These are the activations of a small neural network, seen along a few directions. Each row is one input.
Each table varies a few parts of the input and shows all the possible inputs, shuffled.
Descriptions start from the smaller parts, as in this example, which fits no table here: ring(8) and (point or ring(11) or (values(3) and line(4))).
Shared parts are said once, and a part with two or three values counts as separate values.

Other details of the inputs shift rows strongly along two fixed directions, in all tables alike. That doesn't count.
To show where, the next rows are all for the same input, with only those details redrawn:
[  0  27  13 -14 -13  24 -13   4 -14  19 -34 -13  -3 -41   7]
[-13 -37 -22 -10  38 -25  23  29  16 -28   5   2  -6  29   9]
[-26   4 -38 -15   4  -4  -8  28   5  18 -20  -2 -11  52  12]
[  2 -19   7 -10  26  -7  18  16   2 -23  -5  -5  -1 -23   7]
[ 13 -13  28  -9  19   4  18   5  -5 -24  -9  -9   2 -61   4]
[  8   9  22 -11   2  16   2   4 -11  -1 -22 -12   0 -55   5]
[-18   7 -25 -16   3   1  -6  23   1  14 -21  -5 -10  27  11]
[-37  19 -56 -18 -10   1 -21  32   4  39 -30  -1 -15  80  13]

A family of inputs:
R1: [  9   4  28  -7  11  14  -5   0   5 -17   0  -9   0 -58 -14]
R2: [ -4 -53  12  22  23 -27  22   6  31 -52  39  13   3  16  -1]
R3: [  2   1 -39   2   2  10  -7  11  13   8  26   4  -2  47  12]
R4: [ -8   2   9  13 -28   6  -3   1  -4   9 -16   2   0   8  19]
R5: [ -1 -55   7   8  42 -38  42  -2  25 -32  35  23  -5  11 -14]
R6: [  9 -13  -6 -11 -18  -3   6  -6 -21   2  -8  -9  -1  -1  -4]
R7: [ -2  47  14 -13 -23  31 -34  -3  -4  23 -26  -9  -2 -41 -12]
R8: [ -8 -12 -18 -13 -10 -18  -1   0  -9  -3  13   0  -3  27 -17]
R9: [ -5 -46   2  24  18 -16  22  -1  30 -54  32  10   2  18   4]
R10: [  5  11  13  51  23 -19  -5 -16  -3 -24 -11  -8  29   3   4]
R11: [ 37 -18  31   8  19  10  14  -2   2 -28  41  -1   9 -58   1]
R12: [-14 -47 -36 -15  17 -38  20  13  -1 -20  24   4  -6  71  -5]
R13: [ 17 -19  29   7   3   2  27 -20  -1   2  -8   6  -3 -41  -2]
R14: [ 12  26  -9  -1 -18  20 -23   6  -1  27  14   3   2   4   6]
R15: [-22  18 -40   2 -23  14 -18 -14  20  46 -11   8 -16  64  -7]
R16: [ -8  -4 -18   0  -8  -7   9  -4   8  32 -16  15  -9  36   3]
R17: [ 21 -41 -14   7  39 -14  27  10  23 -46  52  12   8  10   9]
R18: [ 16  49  19  -5 -32  34 -27  -3 -24  40   1  -4   4 -40   8]
R19: [ 20 -13  29  11   7   8  20 -34  15 -17   7   9   0 -53 -15]
R20: [ 36   1  23   1   0  14  10   2 -16  -3  10   0  11 -56  19]
R21: [-28  16 -27  -6 -20   1 -11  -2   2  57 -19  12 -19  67   3]
R22: [ -4  32  39   7 -43  19 -17 -13 -17  20 -21   0   4 -31  13]
R23: [ 32  -5  34  -2  12   5  16   1 -15 -15  24   2  11 -55  16]
R24: [ -2  53   6 -11 -26  40 -32 -11  -3  19 -30 -12   0 -42  -7]
R25: [  6   9 -26  -3 -11  10  -7  19  -9  31   4   2  -1  32  26]
R26: [ 16 -35   6  -6   6 -18  13 -11   0 -37  25  -1   4 -18 -24]
R27: [  6 -16  12   8   7  -5  11 -17  19  -2  11  15  -4 -12 -18]
R28: [ -4  -5  14  13 -21  -2   5   2   0  -3 -10   7   4   2  17]
R29: [ -2  14  -5 -20 -31   1 -12  -9 -27  20 -13  -6  -2   8  -6]
R30: [ -3 -10 -21  -1  14  -7   2  22   5   4  36   7  -2  39  10]
R31: [ -2 -40   6   2  30 -30  37  -4  16 -15  17  21  -5  17  -3]
R32: [-11  45  15 -19 -19  27 -25   2 -20  32 -33 -13  -7 -28   3]
R33: [ 20 -47   2  -1  16 -12  26 -18   5 -55  30  -6   4 -21 -21]
R34: [ -3  23 -23  37  30 -24  -6 -21   2  20 -22   0  11  44 -12]
R35: [-10 -11 -16 -13  20 -14   9  23   8 -11 -10   3  -2  15   8]
R36: [-33  22 -32 -22   0  -5 -18  25   1  24 -19   2 -11  52   8]
R37: [-23   6 -66 -14 -28  -5 -23   0   5  20  -1   1 -10  89 -11]
R38: [ 20 -21  38  10  10   4  19 -27  12 -12  12   7  -2 -55 -20]
R39: [  2  30  10 -15 -44  21 -26 -18 -32  29 -13 -15  -3 -25 -19]
R40: [ -1  32  27   1 -30  26 -13 -26 -11  46 -18   2  -8 -35 -14]
R41: [ -7 -54  19  15  27 -33  35  11  15 -50  30  13   3  17  13]
R42: [-16  11 -43  18  58 -36  -5  17  11 -18 -13 -10  12  66  -5]
R43: [-30  21 -20 -16  -1   5 -21  19   2  21 -10  -4 -12  30  -5]
R44: [ 42  33  20  34  32   5  -3 -15 -21 -10   1 -17  36 -46   6]
R45: [ -3  33  17  16 -46  31 -25 -21   2  12 -15   0   4 -20   5]
R46: [ 10 -21  40  20  -2  -5   9  -9  14 -37  19   9   9 -38  -4]
R47: [-10  16  -7 -14  -5  11  -9  14  -6  16 -26  -8  -6  -3   9]
R48: [ -6  37  20 -15 -11  19 -21   2 -11  14 -19  -7  -2 -43  -8]
R49: [  6 -31 -19 -11  -3 -22  17   1 -10 -15   3   1   0  20  -4]
R50: [-30   1 -10  11 -20  -6 -12  11   9  12   6  10  -7  55   6]
R51: [  4 -13  46  17  -4  -6  12  -7   2 -31  16   6   8 -44   1]
R52: [ 18  43  20  -8 -30  36 -22  -3 -30  42  -5  -8   2 -36  19]
R53: [-13  20 -60  15  13 -34 -19  -3 -10  11 -15 -18  15  89 -12]
R54: [  8 -44   8   0  51 -13  31   5  27 -66  27  -1   2 -29 -10]
R55: [ 12  24  11 -10 -43  25 -27 -24 -23  19 -11 -16  -1 -35 -23]
Q: What do these inputs look like to the network?
A: values(5) and (point or (values(2) and line(5)))
Q: The inputs of R40 and R39 match in every part but the values(5) part. If R38 is changed in the same way as R40 into R39, which row does it become?
A: R55
Q: Which other rows does R51 become when the line(5) part takes its other values? List them by row number.
A: R22, R28, R45, R46
Q: Which other rows does R6 become when the values(2) part takes its other values? List them by row number.
A: R49
Q: Which other rows does R9 become when the values(5) part takes its other values? List them by row number.
A: R3, R15, R33, R54
Q: Which other rows does R21 become when the values(5) part takes its other values? List them by row number.
A: R12, R32, R41, R52
Q: Which other rows does R37 become when the values(2) part takes its other values? List them by row number.
A: R33

A family of inputs:
R56: [-26  65 -58 -12 -26  29 -56  23 -12  57 -36 -21  -5  78  21]
R57: [  8  19  43 -12 -31  23  -7 -26 -18  14 -24  -9  -1 -59 -11]
R58: [ 16  72  35   8  -8  28 -39 -10 -29  37 -37 -20  13 -62  -1]
R59: [ 36 -58  47  21  36 -20  45 -15   8 -72  53   3  19 -66 -15]
R60: [ -1 -54 -25  -5  27 -27  29  30  26 -25  41  19  -4  47  11]
R61: [ 11  -1  37  18 -12  14   3 -24  -3 -13   4  -3   7 -46 -12]
R62: [ -9 -50 -13  -1  22 -20  24  24  27 -19  22  19 -10  37  11]
R63: [-35  23 -65 -14  23  -7 -13  25  19  23 -14   3 -10  79   0]
R64: [-30   3 -43 -16 -23  -2 -18  22   3  30  12  10 -16  72  10]
R65: [  1 -57 -29  15  41 -45  37   6  25 -41  49  23   4  62   9]
R66: [-24  10 -58  -7 -29  -5 -27   8  11  36  -6   7 -14  87  -7]
R67: [ 29  13  47 -14 -24  23   1 -28 -25  -1  -5  -6   4 -81 -12]
R68: [ 11  56  29  -3 -13  21 -22  -2 -33   8 -54 -22  18 -77   8]
R69: [ -3 -57 -10  22  42 -44  42   2  33 -46  35  20   2  50   6]
R70: [-24  37   4 -12 -49  28 -27  -2 -12  46 -22  -3 -16   1   4]
R71: [  1  34  15   0 -46  30 -30 -25 -10  32 -33  -8  -6 -32 -14]
R72: [ 40 -55  44  12  70 -23  56  -8 -11 -67  13 -14  14 -91  -8]
Q: What do these inputs look like to the network?
A: values(5) or (values(2) and line(6))
